Each row below is a small network's average activation on inputs in which a field has the value named, seen along a few directions.
Related values have similar rows: they may be neighbours, one step apart, or belong to one group.
(in the rows, 500 means zero)
Random noise pushes rows far along 2 fixed directions. That doesn't count. These rows show it; they differ only by the noise:
[410 735 291 651 450 419 506 579 414 415 284 667 480 311 807 487 461 500]
[320 790 263 745 460 405 555 665 376 363 191 753 496 229 871 497 455 542]
[285 745 340 735 528 426 578 696 396 387 163 731 551 265 795 461 418 527]
[364 498 624 515 709 517 545 612 534 562 268 488 683 540 440 334 321 393]


Field ZUK:
favar: [534 400 330 405 421 349 338 374 443 166 686 474 204 442 620 744 718 418]
fone: [335 443 505 571 580 561 741 486 531 529 355 464 657 540 593 422 414 445]
tis: [514 457 639 523 699 629 570 503 594 531 431 503 687 579 323 249 564 517]
ditat: [675 723  89 426 137 323 359 286 203 517 808 543  95 286 852 867 651 514]
reb: [724 468 660 445 392 640 349 327 749 633 832 396 564 739 311 432 537 659]
savu: [524 600 162 554 243 277 419 434 347 454 527 538 293 347 637 775 632 561]
bag: [518 419 606 496 572 593 512 460 601 588 560 497 585 518 501 289 486 478]
lesez: [662 550 445 617 256 649 460 521 538 446 572 624 526 486 588 431 559 642]
kulab: [549 254 618 327 539 450 450 508 532 334 483 379 433 537 281 599 582 372]
nepu: [707 542 467 538 284 640 360 427 584 510 691 465 521 609 468 427 503 712]
bik: [ 54 375 599 609 762 341 695 776 344 384 199 604 553 406 400 563 392 564]
runa: [418 615 534 487 518 499 450 498 425 592 465 475 527 555 535 397 519 416]
sova: [159 732 516 900 654 389 945 783 289 413 223 870 594 135 758 548 527 616]
luk: [668 593 450 474 372 785 447 556 747 468 713 548 475 559 429 492 461 686]
nosa: [612 442 331 414 352 319 375 471 452 385 608 518 206 397 630 732 692 484]
pakom: [341 559 608 603 610 469 658 660 340 603 229 528 569 381 441 655 351 523]
ZUK is arranged as a line.
- Name the neighbours of fone, in listed order. => runa, sova
- Name the neighbours of nepu, in listed order. => reb, lesez
- Name the neighbours of favar, in listed order. => kulab
- Name the neighbours of bik, in listed order. => savu, nosa
